Each row below holds a small network's activations on one input, seen along a few directions.
In each table, some parts of the input vary, and every possible input appears once, in random order.
A made-up example of a description, with smaller parts first: values(3) and (point or ring(11) or (line(4) and ring(8))).
Shared parts are said once, and a part with two or three values counts as separate values.

Other details of the inputs shift rows strongly along two fixed directions, in all tables alike. That doesn't count.

Table:
r1: -.19  -.32  .04  .39  -.61  -.06  .09  .00  -.19  -.34  -.24
r2: -.42  -.50  -.02  .23  -.54  .00  .33  -.01  -.08  -.43  -.27
r3: .19  -.05  -.35  .06  .09  -.17  .06  .85  .10  .30  -.12
r4: .02  .06  -.12  .04  .22  .01  -.07  -.43  .11  .14  .17
r5: -.10  -.09  .11  .19  -.40  -.13  .15  .22  -.11  -.07  -.09
r6: -.13  .14  .14  -.17  .24  .06  -.09  -.32  .06  .05  .21
r7: .17  .03  .10  -.15  .27  .27  .02  -.38  .11  .05  .11
r8: -.31  -.36  -.03  .32  -.62  -.12  .17  -.03  -.13  -.35  -.34
r9: -.12  -.31  -.14  .01  -.26  .06  .25  .15  -.04  -.24  -.09
r10: .08  .31  .23  -.16  .11  .23  -.15  -.34  .01  .03  .08
r11: -.02  -.04  .18  .13  -.13  .02  -.17  -.57  .00  -.21  .10
r12: .13  .09  -.05  .12  .19  .06  -.14  -.35  .03  .12  .24
r13: .27  .06  -.29  .08  .07  -.23  -.04  .92  -.05  .24  -.15
r14: .17  -.07  -.19  -.14  .08  -.12  .03  .89  .16  .19  -.08
r15: .22  .04  -.32  -.14  .18  -.21  .06  .89  -.08  .12  -.23
r16: .00  .07  .08  -.12  .15  .11  -.12  -.36  .15  .10  .31
r17: .08  .09  -.04  .09  .15  .11  -.10  -.35  .03  .16  .30
r18: -.02  .02  -.26  -.01  .15  -.21  .16  .88  .03  .30  -.12
r19: .11  .15  -.21  -.19  .10  -.24  .20  .93  -.14  .26  -.17
r20: .07  .12  .05  .05  .16  .08  -.09  -.36  .08  .12  .34
r21: .11  .40  .03  -.27  .44  -.11  -.24  .10  .02  .28  .09
r22: -.15  .08  .32  .08  -.22  .00  -.02  -.56  -.05  -.08  .16
r23: .17  .36  .08  -.23  .48  .20  -.18  .13  .12  .20  .15
r24: .08  -.05  -.36  -.13  .15  -.14  .20  .81  .10  .24  -.11
r25: .00  .08  .00  -.25  .23  .12  -.01  -.40  .08  .02  .24
r26: -.23  -.49  -.11  .24  -.59  -.06  .19  -.05  -.10  -.47  -.38
r27: -.06  -.10  .06  .24  -.31  -.13  .03  .21  -.11  -.15  -.14
r28: -.16  -.20  .07  .22  -.29  -.03  .13  .21  -.05  -.15  -.03
r29: .13  .11  .03  .08  .20  .04  -.13  -.36  .09  .08  .27
r30: .07  -.06  -.36  -.05  .08  -.15  .17  .83  .11  .30  -.09
r31: -.18  -.44  -.10  .39  -.65  -.05  .09  -.01  -.10  -.36  -.29
r32: -.21  .05  .12  .13  -.16  -.04  .04  -.63  -.09  .01  .06
r33: -.25  -.54  -.10  .35  -.68  .07  .23  -.04  -.01  -.32  -.15
r34: -.16  -.05  .13  .25  -.08  .10  -.04  -.55  -.09  -.08  .20
r35: .14  .15  -.26  .09  .09  -.29  -.02  .90  -.05  .32  -.21
r36: .22  .26  .09  -.21  .59  .13  -.04  .05  .06  .30  .08
r37: .14  .39  -.02  -.29  .48  -.11  -.17  .08  -.05  .24  .07
r38: -.07  .15  .02  .13  .21  .03  -.10  -.38  .00  .18  .22
r39: -.17  -.13  .14  .02  -.42  -.09  .12  .25  -.05  -.07  -.12
r40: .04  .13  .06  -.17  .20  .02  -.24  -.38  .03  .00  .10
r41: .01  -.02  .12  .22  -.12  .02  -.16  -.60  -.05  -.18  .12
r42: -.03  .08  .04  -.22  .19  .12  -.08  -.37  .14  .06  .26
r43: .14  -.06  -.37  -.09  .18  -.18  .15  .81  .10  .20  -.18
r44: .24  .32  -.10  -.32  .51  -.07  -.21  .06  .00  .22  .08
r45: .21  .20  .12  -.12  .20  .27  -.27  -.33  .07  -.09  .03
r46: .19  .24  -.08  -.32  .50  -.01  -.16  .06  .18  .27  .20
r47: -.04  .22  .00  -.01  .24  -.08  -.11  -.43  -.07  .06  .04
r48: -.10  .07  .19  .22  -.20  .02  -.03  -.59  -.16  -.01  .15
r49: -.20  -.04  .27  .11  -.09  .08  -.03  -.51  .02  -.14  .22
r50: .23  .25  -.19  -.23  .57  -.01  -.06  .03  .05  .25  .19
r51: -.07  .25  .04  -.08  .18  -.08  .01  -.40  -.08  .17  .10
r52: -.01  .27  .06  .10  .10  -.06  -.09  -.40  -.07  .26  .17
r53: -.08  .25  .19  -.21  .10  -.02  -.08  -.35  -.02  .13  .15
r54: .12  .13  .10  -.16  .19  .33  -.13  -.32  .17  -.06  .18
r55: -.26  -.36  .01  .19  -.55  -.04  .20  .00  -.23  -.49  -.33
r56: -.24  -.48  -.12  .32  -.65  -.08  .15  -.04  -.08  -.41  -.34
r57: .18  .12  .10  -.13  .23  .32  -.17  -.34  .18  -.10  .12
r58: .25  .22  -.06  -.18  .17  .03  -.10  .88  .04  .13  -.25
r59: .12  -.11  .20  .01  -.03  .26  -.06  -.64  -.03  -.24  -.11
r60: -.05  -.26  .01  .07  -.35  -.06  -.03  .22  .00  -.21  -.18
r61: -.11  .13  .18  -.07  .20  .06  -.13  -.32  .06  .10  .25
r62: .17  -.06  -.26  -.26  .17  -.12  .12  .83  .09  .10  -.14
r63: -.24  -.53  .09  .23  -.71  .07  .24  .02  .05  -.44  -.09
r64: .02  .03  -.16  -.26  .20  -.14  .16  .89  .00  .15  -.11
r65: -.13  -.15  .09  .07  -.33  -.09  -.01  .24  -.05  -.16  -.18
r66: .02  .24  .20  .03  .14  -.06  -.21  -.34  -.02  .05  .16
r67: .39  .19  -.01  -.24  .58  .16  -.05  .04  .16  .27  .06
r68: .06  -.17  .11  .03  -.17  .09  .10  .16  -.09  -.17  -.35
r69: -.37  -.48  .02  .18  -.53  .06  .33  .01  -.17  -.50  -.22
r70: -.32  -.35  .12  .02  -.68  -.03  .30  .04  -.17  -.41  -.29
r71: .11  .09  .09  -.01  .20  .04  -.13  -.33  .14  .06  .26
r72: .13  .19  .25  -.14  .19  .16  -.01  -.42  -.05  .12  .02
Each input here is: ring(6) and (values(2) or ring(10)).
Question: The inputs of r69 and r50 match in every part but the ring(6) part. If r34 is changed in the same way as r69 into r50, which row does it become?
Answer: r12
Question: Change only the values(2) part in r23. List by row number the other rows that result.
Answer: r36
Question: Change only the values(2) part in r10. List by row number the other rows that result.
Answer: r72
Question: List by row number the other rows that have the ring(6) part in common with r54.
Answer: r7, r9, r16, r17, r20, r24, r25, r30, r33, r42, r63
Question: Change only the ring(6) part in r65. List by row number the other rows that result.
Answer: r14, r16, r39, r60, r61
Question: Change only the ring(6) part in r24. List by row number the other rows that result.
Answer: r2, r26, r43, r47, r51

Table:
r73: -.12  -.36  .34  .02  -.68  .22  .08  .07  -.09  -.64  -.44
r74: .10  .28  .04  .00  .33  .05  -.15  -.41  -.01  .20  .18
r75: .07  .25  .01  -.02  .28  -.05  -.18  -.42  -.04  .17  .16
r76: .06  .24  .06  -.05  .29  .04  -.11  -.40  .01  .20  .27
r77: .23  -.27  -.31  -.07  .11  .14  .07  .51  .24  -.03  -.06
r78: .01  .05  -.16  -.01  .01  -.22  .05  .57  -.04  .15  -.08
r79: .11  .06  -.16  .01  .07  -.15  .03  .58  -.03  .18  -.15
r80: -.03  .24  .06  .00  .25  -.05  -.17  -.37  .00  .17  .26
r81: .12  .04  -.11  -.01  .08  -.10  .09  .59  -.01  .18  -.10
r82: -.29  -.48  .07  .28  -.71  .02  .23  .00  -.05  -.38  -.19
r83: .05  .06  -.17  -.02  .02  -.23  .04  .55  -.05  .14  -.14
r84: .02  .23  .07  -.01  .23  -.01  -.15  -.36  .05  .19  .29
r85: -.32  -.35  .25  -.12  -.29  .34  .17  -.91  .02  -.53  .01
Question: What is each input in this table made of?
Answer: values(3) or ring(10)
